A small network was trained on invented records. Each row is its activation on one of them, seen along a few directions.
Each row is followed by the record's values for the fields Melad, Gezot, Luzad, Sipav.
A field that a record lacks is written absent.
The largest differences between rows may come from other fields.
In the rows, 500 means zero.
Random noise pushes rows far along 11 fixed directions. That doesn't count. These rows show it; they differ only by the noise:
[671 381 329 395 500 162 677 334 570 298 599 570 154 588 175 104 455 636
 529 544 604 718 184 472]
[574 562 388 681 714 417 296 475 416 271 483 488 464 570 268 356 364 604
 383 672 386 679 368 503]
[512 579 494 614 456 620 420 590 476 416 466 585 597 446 456 609 475 441
 330 790 523 558 526 443]
[538 391 320 428 591 448 609 236 574 329 637 498 527 556 286 274 277 610
 281 635 581 539 278 665]
[598 456 630 440 419 307 606 565 748 712 574 643 532 642 559 419 926 521
 588 310 558 315 645 460]
[536 597 620 319 675 526 494 486 655 426 499 528 707 483 326 612 638 658
 238 427 532 418 753 570]
[339 512 235 423 361 346 629 444 499 596 641 487 517 537 477 473 438 460
 510 751 381 502 219 624]
[576 622 384 593 530 673 536 445 387 308 543 630 341 343 250 189 251 229
 426 362 798 591 484 485]
[529 404 582 698 572 530 445 674 566 570 435 500 517 641 485 447 738 555
 523 498 466 304 584 397]
[336 465 395 500 669 586 457 718 347 568 462 784 190 646 451 803 785 284
 574 432 456 263 398 409]
[388 819 376 654 392 536 426 659 400 559 533 469 648 335 381 359 359 298
 496 597 502 552 564 537]
[322 401 478 663 300 463 578 517 566 553 538 547 397 683 410 322 506 543
 650 417 713 708 359 466]
[118 604 357 669 348 686 429 617 330 458 502 698 401 560 340 676 310 340
 497 634 721 798 314 499]

[638 629 611 690 479 544 393 549 655 593 549 518 799 437 355 146 476 483
 385 481 699 310 748 601]  <Melad:j1 Gezot:f5 Luzad:n1 Sipav:e1>
[519 558 632 474 611 540 353 767 468 493 300 308 667 396 502 830 634 716
 385 846 201 342 690 405]  <Melad:j2 Gezot:f4 Luzad:n3 Sipav:e1>
[573 475 604  83 529 608 756 375 608 449 515 455 556 302 533 650 528 530
 336 332 597 389 706 518]  <Melad:j1 Gezot:f4 Luzad:n2 Sipav:e1>
[450 560 710 529 432 758 577 481 577 386 313  87 635 329 345 313 409 694
 539 188 590 643 815 474]  <Melad:j2 Gezot:f5 Luzad:n1 Sipav:e1>
[462 578 397 479 617 399 478 461 367 542 558 483 355 503 533 376 423 372
 679 179 436 517 446 540]  <Melad:j1 Gezot:f4 Luzad:n2 Sipav:e1>
[429 775 427 160 720 337 341 326 477 405 678 783 631 481 376 792 373 517
 225 488 517 749 514 708]  <Melad:j3 Gezot:f4 Luzad:n2 Sipav:e1>
[185 480 492 677 609 399 323 508 545 532 553 522 731 830 444 644 443 763
 420 547 478 664 403 651]  <Melad:j1 Gezot:f2 Luzad:n2 Sipav:e2>
[325 502 459 421 314 396 495 550 577 790 640 679 560 586 542 558 572 459
 570 594 613 451 426 594]  <Melad:j3 Gezot:f5 Luzad:n3 Sipav:e1>
[415 695 448 568  86 367 554 722 458 605 492 538 497 359 500 526 488 389
 629 859 527 725 435 393]  <Melad:j2 Gezot:f1 Luzad:n2 Sipav:e1>
[446 438 490 459 381 673 714 407 636 574 566 470 759 453 546 484 447 434
 334 529 645 186 565 679]  <Melad:j2 Gezot:f2 Luzad:n3 Sipav:e1>
[518 538 504 392 295 389 634 607 562 608 486 474 379 404 439 392 618 477
 647 494 551 464 518 439]  <Melad:j3 Gezot:f5 Luzad:absent Sipav:e3>
[277 406 414 660 433 530 512 500 489 632 563 324 708 597 601 415 286 579
 514 587 483 460 394 610]  <Melad:j3 Gezot:f4 Luzad:n2 Sipav:e1>
[503 440 561 836 833 767 190 411 346 258 384 549 447 687 572 622 429 462
 451 284 434 647 501 458]  <Melad:j1 Gezot:f2 Luzad:n2 Sipav:e1>
[536 557 327 581 710 477 427 507 371 475 602 534 554 471 475 375 304 375
 382 582 442 361 420 561]  <Melad:j3 Gezot:f4 Luzad:n2 Sipav:e2>
[518 489 522 615 581 484 425 618 435 313 373 451 404 510 306 484 408 646
 447 625 525 580 469 427]  <Melad:j1 Gezot:f2 Luzad:absent Sipav:e3>
[652 569 599 524 247 473 579 723 571 520 481 549 608 296 477 439 487 486
 382 878 676 525 640 320]  <Melad:j3 Gezot:f4 Luzad:n2 Sipav:e1>
[587 584 460 502 668 760 553 443 363 359 535 769 331 376 422 449 394 106
 412 159 791 349 586 509]  <Melad:j2 Gezot:f2 Luzad:n2 Sipav:e2>
[395 727 363 599 685 562 267 605 319 517 534 500 697 426 459 606 334 395
 354 711 320 451 514 585]  <Melad:j1 Gezot:f3 Luzad:n2 Sipav:e1>
[409 390 319 476 402 437 580 403 521 640 670 705 535 624 616 596 489 371
 455 749 511 340 230 650]  <Melad:j2 Gezot:f1 Luzad:n2 Sipav:e1>
[693 430 501 299 703 545 406 257 510 451 599 785 410 518 577 630 535 379
 367 419 545 399 468 590]  <Melad:j1 Gezot:f5 Luzad:n3 Sipav:e1>
[646 757 532 752 623 530 118 573 324 507 441 602 496 421 600 481 462 247
 613 397 378 497 609 508]  <Melad:j2 Gezot:f5 Luzad:absent Sipav:e3>
[522 463 438 503 502 466 596 611 451 502 488 390 462 418 440 362 404 516
 495 594 505 379 476 445]  <Melad:j3 Gezot:f4 Luzad:n2 Sipav:e1>
[416 232 479 729 422 433 481 447 632 597 602 567 558 757 349 167 317 695
 482 631 812 416 293 645]  <Melad:j1 Gezot:f5 Luzad:n3 Sipav:e1>
[521 554 398 237 550 443 545 519 441 524 484 426 472 369 501 715 591 508
 458 735 214 374 454 514]  <Melad:j2 Gezot:f3 Luzad:n3 Sipav:e1>
[648 497 598 546 454 567 487 594 467 363 377 525 408 407 493 587 556 497
 465 663 511 590 560 321]  <Melad:j2 Gezot:f1 Luzad:n2 Sipav:e1>
[613 504 492 286 509 618 539 266 574 316 563 641 552 373 384 557 320 494
 209 627 701 563 493 618]  <Melad:j3 Gezot:f5 Luzad:absent Sipav:e3>
[671 337 470 710 600 557 396 342 524 582 613 647 558 648 803 395 522 305
 497 438 471 275 418 558]  <Melad:j3 Gezot:f2 Luzad:absent Sipav:e3>
[288 568 418 478 292 234 612 540 554 545 559 561 463 638 398 527 536 591
 606 552 546 735 330 548]  <Melad:j2 Gezot:f2 Luzad:n2 Sipav:e2>
[407 726 484 376 558 374 377 737 424 534 527 813 423 465 309 730 562 425
 425 596 620 524 549 481]  <Melad:j3 Gezot:f4 Luzad:absent Sipav:e3>
[685 450 502 459 546 329 427 441 559 608 608 661 537 598 758 591 720 445
 490 609 316 458 467 447]  <Melad:j3 Gezot:f3 Luzad:n2 Sipav:e1>
[495 533 627 590 751 511 261 411 456 457 452 599 459 693 674 690 633 476
 599  40 399 573 603 535]  <Melad:j1 Gezot:f2 Luzad:absent Sipav:e3>
[678 479 520 539 545 590 522 449 557 403 441 342 671 403 523 469 507 548
 339 704 344 332 573 518]  <Melad:j2 Gezot:f2 Luzad:n1 Sipav:e1>
[392 346 394 557 573 584 418 282 408 403 552 612 357 696 590 615 391 470
 509 456 491 730 244 536]  <Melad:j3 Gezot:f3 Luzad:n1 Sipav:e1>
[350 704 537 543 338 550 373 492 413 607 460 341 547 386 576 476 381 437
 738 307 448 765 582 540]  <Melad:j2 Gezot:f5 Luzad:n3 Sipav:e1>
[638 374 616 456 552 702 484 275 519 471 460 403 535 447 774 543 451 448
 515 258 468 418 599 540]  <Melad:j1 Gezot:f5 Luzad:absent Sipav:e3>
[844 754 560 343 649 520 435 327 471 225 504 484 593 157 352 323 217 443
 268 436 597 608 719 560]  <Melad:j2 Gezot:f4 Luzad:absent Sipav:e3>
[584 504 382 424 378 511 501 507 435 500 541 683 461 370 481 601 378 357
 372 944 556 374 342 551]  <Melad:j2 Gezot:f5 Luzad:n3 Sipav:e1>
[437 295 468 588 325 722 543 475 445 447 467 572 479 528 722 788 432 433
 412 902 509 598 309 394]  <Melad:j1 Gezot:f1 Luzad:n2 Sipav:e1>

Here are new rows. What are their fields?
[414 514 546 291 455 259 611 716 546 684 500 584 294 547 441 566 777 551
 700 320 535 418 545 404]  <Melad:j3 Gezot:f4 Luzad:absent Sipav:e3>
[405 524 347 449 677 522 489 398 452 364 467 227 589 470 275 452 324 686
 380 629 279 462 395 667]  <Melad:j2 Gezot:f5 Luzad:n1 Sipav:e1>
[474 433 558 205 565 373 500 465 554 534 516 660 296 592 449 706 702 618
 547 380 524 579 476 471]  <Melad:j3 Gezot:f5 Luzad:n3 Sipav:e1>
[549 528 498 715 527 474 394 481 408 323 455 350 402 461 341 138 183 590
 578 408 620 829 456 429]  <Melad:j3 Gezot:f4 Luzad:absent Sipav:e3>
[660 329 390 573 519 715 575 441 328 382 477 498 261 361 636 398 295 255
 513 578 544 408 348 372]  <Melad:j3 Gezot:f4 Luzad:absent Sipav:e3>
[349 468 590 395 503 511 535 691 509 564 405 378 547 496 491 739 608 689
 494 592 418 470 596 416]  <Melad:j1 Gezot:f4 Luzad:n2 Sipav:e1>
[427 228 497 545 551 436 514 615 527 602 507 706 220 773 402 510 726 578
 610 516 619 380 324 400]  <Melad:j1 Gezot:f3 Luzad:n3 Sipav:e1>
[521 529 585 435 492 514 419 615 453 457 409 597 329 446 401 621 554 526
 534 538 577 600 544 388]  <Melad:j1 Gezot:f5 Luzad:n3 Sipav:e1>
[531 558 471 446 580 485 554 562 598 391 533 498 784 444 313 547 434 646
 118 866 522 371 572 563]  <Melad:j3 Gezot:f2 Luzad:n2 Sipav:e2>
[612 343 509 416 635 569 561 355 471 335 471 515 321 490 461 473 399 525
 463 387 588 461 431 505]  <Melad:j2 Gezot:f4 Luzad:absent Sipav:e3>
[429 279 621 735 265 680 448 512 513 465 426 624 359 616 470 466 384 555
 577 622 855 739 382 395]  <Melad:j2 Gezot:f5 Luzad:n3 Sipav:e1>
[322 447 484 619 389 490 480 783 449 700 454 477 349 545 357 366 542 524
 704 546 613 415 453 401]  <Melad:j3 Gezot:f5 Luzad:n3 Sipav:e1>
[485 676 483 449 376 424 516 606 392 503 486 530 332 337 432 420 404 374
 652 405 605 689 522 415]  <Melad:j1 Gezot:f4 Luzad:absent Sipav:e3>
[502 335 515 486 540 486 560 467 549 576 517 438 360 565 387 228 490 587
 628 296 635 390 464 513]  <Melad:j1 Gezot:f5 Luzad:n3 Sipav:e1>
[571 478 479 422 500 597 533 386 353 279 422 390 269 344 550 513 290 459
 557 424 487 806 431 370]  <Melad:j3 Gezot:f4 Luzad:absent Sipav:e3>
[705 466 625 457 769 653 430 368 447 245 417 526 398 438 467 523 433 506
 392 252 567 541 635 449]  <Melad:j2 Gezot:f4 Luzad:n2 Sipav:e1>
[622 564 502 157 590 344 669 247 551 333 603 563 421 418 448 460 410 524
 417 190 611 682 538 567]  <Melad:j1 Gezot:f4 Luzad:n2 Sipav:e2>
[525 626 518 414 369 643 481 429 284 329 415 671 206 323 678 791 386 196
 624 348 578 837 467 384]  <Melad:j2 Gezot:f4 Luzad:absent Sipav:e3>
[656 529 396 331 415 403 693 384 521 496 623 536 551 338 590 427 397 363
 409 631 508 395 444 559]  <Melad:j2 Gezot:f4 Luzad:n2 Sipav:e2>
